A small network was shown many inputs. Here are its activations along a few directions, one row for each input.
In each table, some parts of the input vary, and every possible input appears once, in random order.
A made-up example of a description, with smaller parts first: one of 6 places along a line, together with either a single point or one of 9 places around a ring or (one of 3 separate values, together with one of 8 places around a ring).
Shared parts are said once, and a part with two or three values counts as separate values.
(in the rows, 128 means zero)

Other details of the inputs vary at random and push rows far along three fixed directions, the same in every table; ignore that.

Rows:
R1: [ 99 112 148 134 151 114 150 144 140 179 149]
R2: [142 125 163 142 180 148 133 131 129 189 153]
R3: [173 108  88  89  48  97 157 238 103 115 167]
R4: [118 139 139 129 134 123 113 105 119 128 129]
R5: [127 130 133 147 147 151 127 128 135 124 115]
R6: [221 119 109  83 112 123 154 233  79 147 188]
R7: [229 113 147  98 158 133 169 239  95 137 179]
R8: [123 118 131 137 141 114 116 113 134 124 111]
R9: [120 121 131 139 104 128  92 106 136 142 130]
R10: [120 125 131 137  93 124  94 112 130 143 126]
R11: [135 148 165 137 161 137 131 121 129  56 116]
R12: [125 118 116 156 110 138 115 117 138 146 109]
R13: [127 123 152 122 172 105 129 119 116 186 133]
R14: [130 143 149 130 155 146 122 125 133  50 117]
R15: [126 113 178 130 176 126 119 130 131 194 135]
R16: [132 141 108 152  95 149 114 115 131  88 119]
R17: [166 107  83  81  53 105 152 247 105 123 171]
R18: [217 143 115  48  96 120 165 227 114  38 173]
R19: [122 132 101 145  93 130 113 109 120 148 120]
R20: [125 131 125 137  96 127 106 120 131  82 105]
R21: [122 149 146 130 131 143 110 118 127  78 127]
R22: [107 137 135 142 155 131 158 128 147  52 138]
R23: [139 152 123 145 170 135 148 111 124  57 117]
R24: [129 134 142 135 144 140 116 119 137  70 118]
R25: [139 125 177 149 201 145 146 132 130 176 133]
R26: [131 119 127 136 171 124 134 122 125 187 133]
R27: [ 99 105  87 109  59 129 120 105 139 152 112]
R28: [134 122 150 148 139 136 123 127 125 207 140]
R29: [127 120 128 136 152 114 133 127 117 210 126]
R30: [108 116 159 128 162 130 156 125 139 174 158]
R31: [102 127 100  97  69 122 104 115 157 156 117]
R32: [116 126 138 133 140 114 119 119 127 129 105]
R33: [105 112 158 140 160 110 154 138 141 185 151]
R34: [130 151 146 133 124 137 113 118 125  70 126]
R35: [118 156 143 103 135 133 138 110 153  77 122]
R36: [113 136 103 138 113 142 111 111 123 144 122]
R37: [134 122 167 125 217 116 137 111 125 168 146]
R38: [ 92 112  93 105  57 129 122 108 133 154 106]
R39: [149 115 167 153 176 133 143 133 129 188 135]
R40: [134 126 167 108 157 112 143 112 154 176 145]
R41: [108 137 128 107  98 118 121 105 155 144 117]
R42: [ 94 112 100 133  64 121 126 115 142 151 129]
R43: [128 144 126 128 141 114 128 109 118  79 114]
R44: [128 139 114 128 108 126 107 107 122  82 127]
R45: [117 128 118 109  94 117 117 104 160 136 123]
R46: [148 129 180 131 229 127 150 127 131  99 137]
R47: [110 120  98 151  69 134 103 126 131 163  94]
R48: [111 127 135 128 143 120 116 123 128 129 106]
R49: [130 142 112 126 130 118 122 111 121  64 115]
R50: [ 97 113 103 130  88 131 130 118 145 137 137]
R51: [105 112 107 104  90 134 133 112 135 144 119]
R52: [121 120 168 130 170 127 166 127 136 159 161]
R53: [125 114  99 147 110 123 118 127 132 151 103]
R54: [110 113 112 114  83 125 137 102 134 140 114]
R55: [178 106  88  89  59  99 158 240 106 112 174]
R56: [130 156 117 135 167 143 144 119 121  58 114]
R57: [116 125  98 153  63 136  98 113 130 164 113]
R58: [137 116 132 142 145 126 124 118 122 207 147]
R59: [105 120  89 140  90 126 109 132 127 161  90]
R60: [126 143 144 128 175 134 132 122 130  52 110]
R61: [224 106 126  93 130 104 167 245  85 165 164]
R62: [131 153 151 129 151 150 117 118 130  49 133]
R63: [112 127 113 119 107 126  96 114 122 150 129]
R64: [ 92 117  99 125  78 133 126 122 143 134 132]
R65: [120 112 120 136  93 123  95 119 136 140 113]
R66: [122 120 154 120 194 115 127 116 123 187 138]
R67: [125 158 112 136 123 148 129 117 115  71 118]
R68: [133 150 129 125 143 138 120 110 122  50 133]
R69: [128 160 121 136 164 140 147 120 116  59 110]
R70: [117 130  91 142 100 118 119 114 121 144 104]
R71: [ 97 112  95 109  54 124 125 105 133 154 106]
R72: [110 111 104 132  84 104  98 120 129 155  97]
R73: [137 149 136 142 184 147 151 131 129  51 109]
R74: [142 155 140 152 159 162 136 115 132  54 131]
R75: [103 131 114 121 122 115 108 110 119 146 109]
R76: [136 115 170 132 171 131 112 121 133 182 157]
R77: [127 144 140 147 140 152 125 120 127 125 127]
R78: [123 123 114 148 145 133 127 122 135 129 105]
R79: [137 110 165 114 175 129 166 109 136 156 148]
R80: [114 132 129 137 128 137 152 111 144  71 141]
R81: [112 148 112 120 102 131 104 113 116  85 118]
R82: [117 128 114 129  92 115  99 106 120 142 124]
R83: [136 121 154 146 184 123 146 134 125 178 120]
R84: [127 151 107 140 106 139 125 116 114  94 118]
Description of these inputs: one of 6 places around a ring, together with either one of 4 places along a line or (one of 2 separate values, together with one of 5 places around a ring).
The inputs of R51 and R71 match in every part but the place on the ring of 6. If R36 is changed in the same way as R51 into R71, which row does it become?
Answer: R84
The inputs of R54 and R38 match in every part but the place on the ring of 6. If R43 is changed in the same way as R54 into R38, which row does it become?
Answer: R75
Which other rows does R67 become when the choice among 2 separate values takes its other values? List them by row number.
Answer: R81
Which other rows does R22 become when the place on the ring of 6 takes its other values? List them by row number.
Answer: R1, R3, R17, R33, R55
Which other rows does R7 become when the place on the ring of 5 takes its other values? List them by row number.
Answer: R6, R26, R74, R78
Which other rows does R25 become when the choice among 2 separate values takes its other values? List them by row number.
Answer: R15
Which other rows does R34 become when the place on the ring of 6 takes its other values? List them by row number.
Answer: R9, R10, R21, R62, R76
A walk changes only the place on the line of 4. It starts at R45 and steps to R79. List the rest of the walk in order.
Answer: R80, R55

Rows:
R85: [118 142 121 124 128 128 147 107 138  71 118]
R86: [116 143 139 118 157 126 134 105 132 101 130]
R87: [134 133 153 133 150 139 115 106 130 150 128]
R88: [134 106 117 134 123 119 115 131 114 223 136]
R89: [129 137 126 149 131 139 120 116 121 121 125]
R90: [118 134  97 119  91 123 103 114 124 130 101]
R91: [114 144 124 141 146 139 150 123 133  52 109]
R92: [116 134 135 128 143 126 149 114 140  77 118]
R93: [167 120 128  98 123 123 159 165 114 131 159]
R94: [127 127 146 155 152 132 121 118 127 139 128]
R95: [120 126 164 142 162 133 142 108 147 128 138]
R96: [112 134 129 120 127 130 122 102 131 130 133]
R97: [127 134 148 147 190 126 140 107 123 148 127]
R98: [170 121 139 118 157 113 149 179 102 138 145]
R99: [104 130 113 117 102 118 116 118 132 104 115]
R100: [161 123  83 103  71 132 142 186 104 113 141]
R101: [168 119 118 119 118 114 129 187 106 129 142]
R102: [133 135 157 130 178 137 128  98 128 141 129]
R103: [108 136  83 132  85 133 129 126 130  98 103]
R104: [110 127  98 142  84 144 118 124 133 133 118]
R105: [116 121 101 126  79 121  89 127 134 139 102]
R106: [167 110 151 106 137 122 154 169 121 190 175]
R107: [115 125 136 124 114 128 110 111 134 172 141]
R108: [107 117 136 129 112 123 104 114 139 169 135]
R109: [115 122 154 137 159 125 142 110 149 123 131]
R110: [111 117 125 147 118 135 123 129 138 160 126]
R111: [111 124 149 127 147 121 121 116 141 133 134]
R112: [130 136 142 136 132 137 109 115 133 111 117]
R113: [101 117  93 141  80 128 113 135 139 140 107]
R114: [180 145 135  96 144 125 147 178 104  45 132]
The inputs of R111 and R107 match in every part but one. If R101 is changed in the same way as R111 into R107, which row does it become?
Answer: R89
What is each input in this table made of?
Answer: one of 5 places around a ring, together with one of 6 places around a ring
Which other rows does R109 become when the place on the ring of 6 takes its other values? List them by row number.
Answer: R85, R92, R93, R95, R106
Which other rows does R105 become when the place on the ring of 6 takes its other values? List them by row number.
Answer: R87, R90, R102, R112, R114
